These are the activations of a small neural network, seen along a few directions. Each row is one input.
Each table varies a few parts of the input and shows all the possible inputs, shuffled.
Descriptions start from the smaller parts, as in this example, which fits no table here: one of 4 places along a line, together with either a single point or one of 9 places around a ring or (one of 3 separate values, together with one of 8 places around a ring).
Shared parts are said once, and a part with two or three values counts as separate values.

Other details of the inputs shift rows strongly along two fixed directions, in all tables alike. That doesn't count.

Table:
r1: [-19  28 -23   6  -8  -6 -10   5  -1  -2 -60]
r2: [ 39 -19  16  23  14  19  65  -8  -8  37  89]
r3: [ 40 -57  39   0 -14  37  59 -12  -5  21  49]
r4: [-18  25   5  -5 -12   1 -11  -4  17  -4 -18]
r5: [  2 -30  52 -37 -29  11  10 -17  20  -9  36]
r6: [-26  22 -32   8  -3 -17 -18  23 -16  -7 -30]
r7: [ 24  22 -29  43  41  19  15 -15  -9  11   0]
r8: [-18 -23  43 -48 -26 -20 -14   1   7 -23  48]
r9: [ -7  20 -36  17  15  -3 -37  10  -4  -3 -50]
r10: [ 19 -62  44 -32  -9   3 -10  -6   5 -13  29]
r11: [ -5  11   2  11   0   9  16 -15   4 -11 -12]
r12: [-22  -6   0 -28 -17 -29 -18  17  -6 -25  -9]
r13: [ -1  12 -20  10  15  -5 -30   4  -5  -1 -40]
r14: [ -3  24 -35  10  17  -9 -33   9  -1  -6 -50]
r15: [ -6  20 -27  20   8  -7   8  16 -24  12 -11]
r16: [  0  25 -14  16  21  -3 -22  -5  12   7  -9]
r17: [-16  12   0 -10  12 -14 -38  -5  22 -10 -15]
r18: [-11 -11  29 -39  -8 -11 -45  -9  21 -24   8]
r19: [ -8 -28  32 -26 -10 -16  10  -8  -6 -30  44]
r20: [  1 -27  39 -20 -16   9  21 -16  24   1  30]
r21: [-17  25 -29   6   3 -21  -7  18 -19  -1 -25]
r22: [  2 -48  36 -28 -33   9  10  -5   8 -13   8]
r23: [  6 -16   9 -11 -16   8  15  -2   4  -4 -12]
r24: [ 73   7 -42  69  52  46  63 -10 -25  63  23]
r25: [ -9  27  -6  16  -1   7   8  -7  14  12 -13]
r26: [-18  26 -27   9 -11   0 -12   8   1  -5 -58]
r27: [ -8  20 -33  15   2  -9   2  19 -18   3 -14]
r28: [-12 -29  32 -30 -30  -3  -5  -3   6 -16 -13]
r29: [-21  43 -30  20  16 -15  -1  11  -2  12  -2]
r30: [  8 -22  34 -26  -1  -2 -22 -12  20 -11  29]
r31: [-22  24 -27  12   1 -14 -11  24 -20   0 -24]
r32: [ 81 -10 -33  66  45  52  67 -10 -22  60  41]
r33: [-25  -7  30 -37 -20 -26 -21   5   9 -23  30]
Each input here is: one of 3 separate values, together with either a single point or one of 4 places along a line or one of 6 places around a ring.
Question: The inputs of r4 and r30 match in every part but the choice among 3 separate values. If r26 is changed in the same way as r4 into r30, which row does it become?
Answer: r32
Question: A walk changes only the place on the ring of 6. It starts at r31 and steps to r6. List the rest of the walk in order.
Answer: r27, r12, r21, r15
Question: Change only the choice among 3 separate values in r9. List by row number the other rows that result.
Answer: r6, r22
Question: Change only the place on the line of 4 in r4. List by row number the other rows that result.
Answer: r5, r20, r25

Table:
r34: [ -8  25  -7  -1   1 -10  -3   8  -2   8   9]
r35: [-14  19 -13   4   7 -19   3   9   0   2  14]
r36: [-10   2  -5   9  -6  -1  13   2 -10  -2 -21]
r37: [-13  23 -10   6   7  -8  -2   2 -10 -11  14]
r38: [ 80 -75  16  20  12  44  78  -5 -29  40  71]
r39: [  4  13  -3   9  12  10  -9 -16   7 -12 -11]
r40: [ -5   5  -9   8  -9   6  13   0 -14 -12 -19]
r41: [-13  22  -6   5  -5  -2  -8  12   1  12   9]
r42: [-17 -70  77 -80 -37 -28 -35 -18  41 -51  27]
r43: [ -2  -3  13  -1  10   0 -10 -16  13  -8  -4]
r44: [ 20  -8 -12   6  22   4 -27  -2   1   1 -17]
r45: [ -8   1 -13   5  -9  -5  16   7  -4   1 -19]
r46: [  2  10   0   7   1  16 -15  -7  19  12 -16]
r47: [-17  20  -6   8  10 -15  -1   4  -7  -1  12]
r48: [ -3   7  -7  -1 -14   4  12   6  -6   6 -23]
r49: [  4   2 -19   3  16 -14 -20  16 -16   2   7]
r50: [  6   3  11 -11   0   5 -13 -12  18   1  -8]
r51: [ -7   3  -5   5 -18  12   8  10  -2  10 -24]
Question: What do these inputs look like to the network?
Answer: one of 3 separate values, together with either a single point or one of 5 places along a line
Question: The inputs of r47 and r43 match in every part but the choice among 3 separate values. If r37 is changed in the same way as r47 into r43, which row does it become?
Answer: r39
Question: A walk changes only the place on the line of 5. It starts at r40 and steps to r36. List the rest of the walk in order.
Answer: r45, r48, r51
Question: Change only the choice among 3 separate values in r35. List by row number the other rows that result.
Answer: r42, r45

Table:
r52: [ 3  4  2  3  0 -1  9  2 -7  2 17]
r53: [ 9 -6  5  1  7  1 -3 -4  4  6  6]
r54: [  4 -10   4  -1  -3   6   6  -2  -5  -2  -5]
r55: [ 8 -3  4  1  6  7 -4  0  5  3  8]
r56: [ 1  0  2  2  1 -5  9  4 -5  8 16]
r57: [ 9 -3  2  0  4  7 -4 -6  3  2  9]
r58: [11 -5  0  2  8  1  0 -4  5  1  6]
r59: [ 0  1  0 -1 -3  0  7  2 -5  2 18]
r60: [ 7 -4  5  1  8  5 -2 -7  1 -1  6]
r61: [-41   4   6 -34 -24 -25 -53  14  11 -35 -49]
r62: [-1  1  2  0 -1  0  6  7 -3  4 17]
r63: [ -9  90 -76  70  28  19   9   7  -7  34 -78]
r64: [-1 -1  2  1 -1 -3  7  4 -4  7 18]
r65: [10 -5  1 -3  8  2 -1 -4  4  3  6]
r66: [-1  2  2  2  2 -1 10  1 -8  1 16]
r67: [ 7 -6  3  1  5  3 -4 -4  4  6  8]
r68: [  8 -11   0   0  -3   2   8   0  -1   0  -5]
r69: [-29  11  -2 -18 -11 -28 -28  10   4 -22 -18]
r70: [-40   2   6 -33 -23 -31 -52  11  10 -32 -52]
r71: [  4 -13   0   2  -3   3   8   0  -2  -2  -4]
r72: [-10  13   5   1  -8   1  12  -5   8   4   8]
r73: [ 6 -6  4  2  8  3 -1 -6  2 -1  6]
r74: [  7 -11   1  -5  -2   4   7   0  -2   3  -5]
r75: [  0   6  11  -1  -1   9   3 -13  16   2   0]
r76: [11 -2  5  2  5  5 -2 -5  1  0  7]
r77: [  3 -11   2   0  -3   5   7  -2  -5  -2  -5]
r78: [ 8 -9  5  0 -6  6  5 -1 -5 -2 -4]
r79: [  6 -10   2  -3  -8   8   4  -1  -3   1  -2]
r80: [ 0 -1 -3  5  3 -4 12  3 -5  1 17]
r81: [-1  1 -1  4  4 -2 12  1 -7  1 16]
r82: [  5 -12   3  -1  -6   6   5   1  -2   6  -2]
r83: [ 7 -7  1  3  7  2 -1 -5  4 -1  7]
r84: [ 2  1 -2 -2  3 -3 11  3 -5  5 16]
Question: What do these inputs look like to the network?
Answer: one of 3 separate values, together with either a single point or one of 10 places around a ring
Question: The inputs of r70 and r53 match in every part but the choice among 3 separate values. If r63 is changed in the same way as r70 into r53, which row does it become?
Answer: r75
Question: A walk changes only the place on the ring of 10. It starts at r52 and steps to r59. List the rest of the walk in order.
Answer: r62, r64, r56, r84, r69, r80, r81, r66
Question: Change only the place on the ring of 10 in r57. List by row number the other rows that result.
Answer: r53, r55, r58, r60, r65, r67, r73, r76, r83
